Each row has a name. Each question is about the rows just above it.

Columns, left to right: C U B H T W
[159  87 161 174  93  95] : mik
[ 98 122 149 167 137 115] : bamol
[101 162 140 158 127 102] : selu
[169 166 135 178 133  99] : zelip
The entry that follows [167]:
[137]
Shuffled selu with one entry gone: [102 162 140 127 101], missing
[158]

Columns, left to right: L M N R G P D A Q
[110  97 114 108 124 109 137 174 117] : Pafi
[147 134 143 141 133 171 165 105 121] : gepe
[123 160 177 107 129 103 128 124 136] : bima
[114 120  94 171 106 119 122 104 117] : tigur
[147 134 143 142 132 171 164 105 121] : Patad
[113 120  79 155 115 113 131 122 156] : fudog
[142 145 138 100 141 157 146  87 113] : tizuz
What comes right after [110] in the named rows?
[97]
The entry that follows [145]:
[138]
Which column holds [171 142 155 100] top down?
R
Which column holds this, read top down? [117 121 136 117 121 156]
Q
Which column holds [136 117 121 156] top down?
Q

Columns, left to right: X Z K S F J
[105 131 119 182 137 138]  Luvad
[112 150 165 149 139  95]  Sud
[102 137 139 109  84 145]  tena
[ 75 107 130 136 137 146]  Ziro
[129  99  99 135 173 132]  noges
[129 127 103 139  85 162]  deru
[102 110 115 164 163 129]  Sipi
[101 147 170 111 105 118]  rozi
[161 116  88 120 113 153]  niv
[ 82 135 163 140 132 117]  Gom
Which entry of Luvad is missing from [119 137 182 105 131]?
[138]
Right after [173] comes
[132]
Is [138 137 182 119] printed in one of the named rows, side by side and in this order?
no

Columns, left to right: Las Mef zam nodok Merad voki gepot Gitud ziko
[140 144 140 139 138 137 122 130 117]  Kab
[117 133 155 139 114 127 148 141 122]  voza
[137 133 186 143 154 118 143 124 130]  Sofev
Is [137 122] printed in one of the named rows, side by side and in this order?
yes
The entry that follows [118]:
[143]

Columns, left to right: kap Gud Ropup gudu Pul
[128 128 130 137 112] -> sop
[132 170 129 118 130] -> gugi
[127 154 129 128 131] -> dit
Does one of the named rows hold [128 130 137 112] side by side, in this order?
yes
[130 129] is in which column, read top down?
Ropup
gugi without one entry, shuffled: [130 129 132 118]. Gone:
[170]

Columns, left to right: Kide vodo Fezad Bul deri Dami masur Norog
[130 134  92 147 169 128 105  87]  runu
[113 120 152 108 133  91 149 156]  nofe
[121 121 136 100 165 108 145 149]  puti
[132 118 113 143 129 156  98 103]  dum
[117 114 149 140 143 108 116 153]  pofo
[122 130 120  99 148 114 148 118]  mubob
[115 117 157  86 119 111 158 159]  tepi
[134 130  96 133 155 161 103  90]  koru
[121 121 112 100 165 108 147 149]  vov
[122 118 140 102 167 111 144 135]  mibem
Does one of the named rows hold [131 134] side by side, in this order?
no
The entry that follows [169]:
[128]
Which column holds this, read top down? [165 129 143 148 119]
deri

Columns, left to right: poni sef Lesa Piva kavid
[130  76 143 130 120] = zupur
[137  76 136 130 120] = nedis
[124 124 129 101 159] = Zapo
[124  88 160 129 120] = bife
[133  76 141 130 120] = butum
[ 77  98 169 126 119] = kiv
[123  90 163 127 120] = kar
[127 123 129 107 164] = Bog
What comes right after [107] in the named rows?
[164]
Among the named rows, does one hold [ 76 140 130] next to each other, in this order?
no

Columns, left to right: Kati soti fodiz lopeb rud Gup
[112  99 151 127 117  99] : rivaf
[ 81 105 141 137 118 116] : rukel
[142 101 168 140 136 149] : lusid
What comes right after [141] in the named rows?
[137]
Is [ 99 117 127 151  99] printed in one of the named rows, side by side and in this order?
no

Columns, left to right: lik Tepit sode zufo dul
[114  74 115 115 135]  dabo
[ 80  70 105  98 141]  Nom
[101 101 141  98 157]  Mer
[101  94 138 104 149]  tor
[ 77  80 123 118 139]  Kur
[107  91 140  98 159]  zan
[ 94  94 136 103 157]  sapov
[101  98 138 105 153]  Nol
[ 87  81 115 102 147]  Kal
Among the named rows, does one hold [101  98 138 105] next to each other, in this order?
yes
[ 80 101 101] is in which column, read top down?
lik
Shuffled Nom with one entry gone: [105  70 141  98], missing
[80]
Which row holds [ 77  80 123 118 139]?
Kur
[101  94  80  91  94  98] is in which column, read top down?
Tepit
Which column holds [136 138 115] top down?
sode

Columns, left to right: bomup Faz luta Bok Gen serev
[119 134 124 121 121 122] = voluv
[119 134 124 121 112 123] = vobe
[163 108 133 130 173 124] = Seme
[107 107 154 126 119 131] = nep
Which entry of Seme is missing from [124 130 133 173 108]?
[163]
Which column holds this, read top down? [134 108 107]
Faz
Which column holds this, read top down? [134 108]
Faz
Which column holds [112 173 119] top down?
Gen
Among the named rows, does one hold [112 121 124 134 119] next to each other, in this order?
no

Columns, left to right: zep nugat Sogad vok
[147 148 111 106]  mav
[159 141 109 104]  bagu
[156 146 107 104]  neda
[107 113 153 148]  saz
[137 173 137 171]  Gafo
[178 103 137 107]  folek
[144 143 133 156]  rizo
[130 107 133 114]  met
Right after [109] comes
[104]
The entry that follows [147]:
[148]
Does one of the named rows hold [156 146 107] side by side, in this order?
yes
Is [174 137] printed in one of the named rows, side by side and in this order?
no
Does one of the named rows hold [114 133 107] side by side, in this order?
no

Columns, left to right: Pivi lom zilit salog
[ 96 124 113 165]  sipiv
[ 92 123 106 173]  vifar
[147 122 108 172]  gekol
[148 138 140  89]  rumu
[ 96 126 171 118]  Gan
[133 105 116  99]  pamom
[148 138 140 141]  zovad
[137 123 113 119]  tevud
Does one of the named rows hold [133 105] side by side, in this order?
yes
[122 138] is in which column, read top down?
lom
[ 92 147] is in which column, read top down?
Pivi
Which column holds [147 148  96 133] top down?
Pivi
What comes right after [133] in the named rows?
[105]
Which entry of sipiv is missing from [ 96 113 124]?
[165]
[118  99 141] is in which column, read top down?
salog

Columns, left to right: Binor fuz gapuz tada
[143 148 147 138] = sipe
[121 156 129 177] = kebod
[157 156 131 138] = zukas
[144 113 130 169] = Fim
[144 113 133 122] = Toko
What comes right after [148] in the named rows?
[147]
The entry that follows [147]:
[138]
Shuffled kebod with one entry gone: [177 129 156], missing
[121]

Columns, left to right: rom tal lag Mukem piv femo Bafi zez pabu nunu
[149 127 134 128 159 158  85 120 137 118] : taki
[149 127 134 133 117 158  85 120 137 118] : Totu
[149 127 134 133 101 158  85 120 159 100] : gir
Whose row is [149 127 134 133 101 158  85 120 159 100]?
gir
Among the named rows, does one hold [135 133 101] next to each other, in this order?
no
Shuffled gir with one entry gone: [100 120 159  85 149 158 127 134 133], missing
[101]
Which entry of taki is missing from [149  85 134 159 137 120 128 158 118]?
[127]
Whose row is [149 127 134 128 159 158  85 120 137 118]?
taki
Whose row is [149 127 134 133 117 158  85 120 137 118]?
Totu

Columns, left to right: Nida simib Patuk pomud
[138 186 126  91] : zipa
[130 133 130 108] : Sufoz
[133 106 130 158] : Nema
[142 144 129 139] : soteb
[137 120 134 142] : gif
[133 114 126 160] : Tozun
[133 114 126 150] : lugin
[135 131 137 119] : zuviv
[130 173 130  78] : Fivu
Among the named rows, does one hold [129 133] next to each other, in this order?
no
Which column holds this, read top down? [142 160 150 119  78]
pomud
Among the named rows, does one hold [131 137] next to each other, in this order?
yes
What comes right after [186] in the named rows?
[126]
Right after [134] comes
[142]
Which column holds [129 134] top down?
Patuk

Columns, left to right: zed vara fer gafi posak Refig Tane rono
[114 139 116 111 143 109  99 145] -> tel
[154 121 155 127 139 139  76 100] -> Lop
[135 128 116 113 171 129 148 147] -> zek
[114 139 142 111 143 103 111 103] -> vod
[104 128 119 131 142  94 133 109] -> fasur
zek without one entry, shuffled: [113 129 171 135 128 147 116]. Gone:
[148]
Lop without one entry, shuffled: [139 100 155  76 127 121 139]. Gone:
[154]
Shuffled vod with one entry gone: [103 111 114 111 139 142 103], missing
[143]
What comes right after [104] in the named rows?
[128]

Columns, left to right: repe pufar Vuva Bigi fopu siku
[131 109  72 159 121 177]  Rur
[132 109  70 110 120 172]  dut
[126 126 105 142 120 143]  bufif
[126 120  93 144 119 145]  voma
[132 126] is in which column, read top down?
repe
Does one of the named rows hold [126 121  93] side by side, in this order?
no
Shuffled dut with one entry gone: [110  70 132 120 172], missing
[109]
Among the named rows, does one hold [131 109  72 159] next to each other, in this order?
yes
Which column holds [ 70 105] top down?
Vuva

